Small tables with named rows and columns. After each table, cells are looked up by row and column.

Guv
        Safo  Lifubaz  Meno  Gov
Beted    111       71   140  152
Makulu   120      246   192  165
Pifiz    125       62   170  164

What is the Gov of Beted in Guv? 152
What is the Lifubaz of Pifiz in Guv? 62
What is the Safo of Beted in Guv? 111
What is the Meno of Pifiz in Guv? 170
What is the Gov of Makulu in Guv? 165
What is the Safo of Makulu in Guv? 120
What is the Lifubaz of Beted in Guv? 71
What is the Gov of Pifiz in Guv? 164
What is the Meno of Makulu in Guv? 192
What is the Meno of Beted in Guv? 140
What is the Lifubaz of Makulu in Guv? 246
What is the Safo of Pifiz in Guv? 125
Which row has the largest Lifubaz? Makulu

Mup:
,Kebonat,Zetebuk,Gota,Duzi,Zuful,Lam,Katek,Zizopi,Suzes
Feva,6.348,5.512,5.322,4.940,5.717,2.100,7.204,4.219,5.454
Fuvib,5.378,5.339,5.380,5.215,5.255,5.870,5.131,5.131,5.166
Gep,9.003,7.700,7.688,5.269,6.529,7.292,6.941,3.681,5.488
Tubet,4.116,4.518,4.442,5.114,4.725,3.851,4.651,5.627,5.108
Tikos,5.150,5.157,5.199,5.198,5.193,5.631,5.118,5.185,5.155
Vuzabi,4.681,4.979,4.966,5.197,4.916,5.225,4.580,5.509,5.106
Naz,5.097,4.974,5.034,5.157,5.270,5.254,5.510,5.042,5.181
Zul,1.553,1.868,2.175,4.949,4.600,3.107,5.860,5.589,4.987
Funep,5.069,5.058,4.812,5.006,5.006,2.169,5.538,5.146,5.275
Kodif,4.968,5.710,5.642,5.357,4.676,6.771,3.185,5.995,5.016

What is the Kebonat of Naz in Mup?
5.097
What is the Suzes of Zul in Mup?
4.987
What is the Zizopi of Tubet in Mup?
5.627
What is the Suzes of Vuzabi in Mup?
5.106
What is the Katek of Fuvib in Mup?
5.131
What is the Zizopi of Vuzabi in Mup?
5.509
What is the Zuful of Kodif in Mup?
4.676
What is the Gota of Fuvib in Mup?
5.380
What is the Katek of Zul in Mup?
5.860
What is the Kebonat of Tubet in Mup?
4.116
What is the Zuful of Gep in Mup?
6.529
What is the Suzes of Feva in Mup?
5.454
What is the Zetebuk of Feva in Mup?
5.512
What is the Zizopi of Kodif in Mup?
5.995
What is the Lam of Feva in Mup?
2.100

Dudot:
,Zam,Mudi,Zol,Ponagog
Kefesuz,15,75,81,71
Kel,89,30,24,33
Gigosov,89,30,23,33
Fomene,85,33,27,35
Tel,86,31,25,35
Dunonub,17,73,79,70
Zupad,89,30,24,33

What is the Ponagog of Gigosov in Dudot? 33
What is the Zol of Kefesuz in Dudot? 81
What is the Zam of Tel in Dudot? 86
What is the Zam of Dunonub in Dudot? 17
What is the Ponagog of Fomene in Dudot? 35
What is the Mudi of Kel in Dudot? 30
What is the Mudi of Fomene in Dudot? 33
What is the Zam of Fomene in Dudot? 85
What is the Ponagog of Dunonub in Dudot? 70
What is the Zol of Fomene in Dudot? 27
What is the Zol of Zupad in Dudot? 24
What is the Mudi of Kefesuz in Dudot? 75
What is the Zol of Gigosov in Dudot? 23
What is the Zol of Dunonub in Dudot? 79
What is the Ponagog of Tel in Dudot? 35
What is the Zam of Kefesuz in Dudot? 15
What is the Ponagog of Zupad in Dudot? 33
What is the Zol of Tel in Dudot? 25
What is the Zam of Gigosov in Dudot? 89
What is the Ponagog of Kel in Dudot? 33

Goke
         Zode  Rit  Gar  Peno  Lokom  Koli  Gefole  Ritini  Tubik  Duve
Relopiv   114   88  111   108    118   125     167     143    151   163
Pivat     114   87  100    99    183   155     101     101    102   181
Lus       108  138  210   109    130   132     167     126    123   181
Fidasu    174  106   75   131    148    86      95     107     93   182
Tukol      89  173  118    94    108    61      91     135    132   168
Vos        84  147  116   199    149   179     100     213     91   176
Pored     156  140  168   134    174   136     122     219     91    98
Geveka    201  192  101   205    127    89     153     161    109   126
Turaf     157  165  171    83     86   133     101      89     85    39
Kof       102  204  126   107    146   158     125     104    137   170
Veg       174  140  158   158    100   189      98      81    103   170

Gefole of Lus is 167
Peno of Fidasu is 131
Ritini of Turaf is 89
Koli of Tukol is 61
Zode of Relopiv is 114
Zode of Tukol is 89
Zode of Kof is 102
Rit of Geveka is 192
Lokom of Tukol is 108
Zode of Vos is 84
Koli of Vos is 179
Koli of Veg is 189
Which row has the largest Gar? Lus

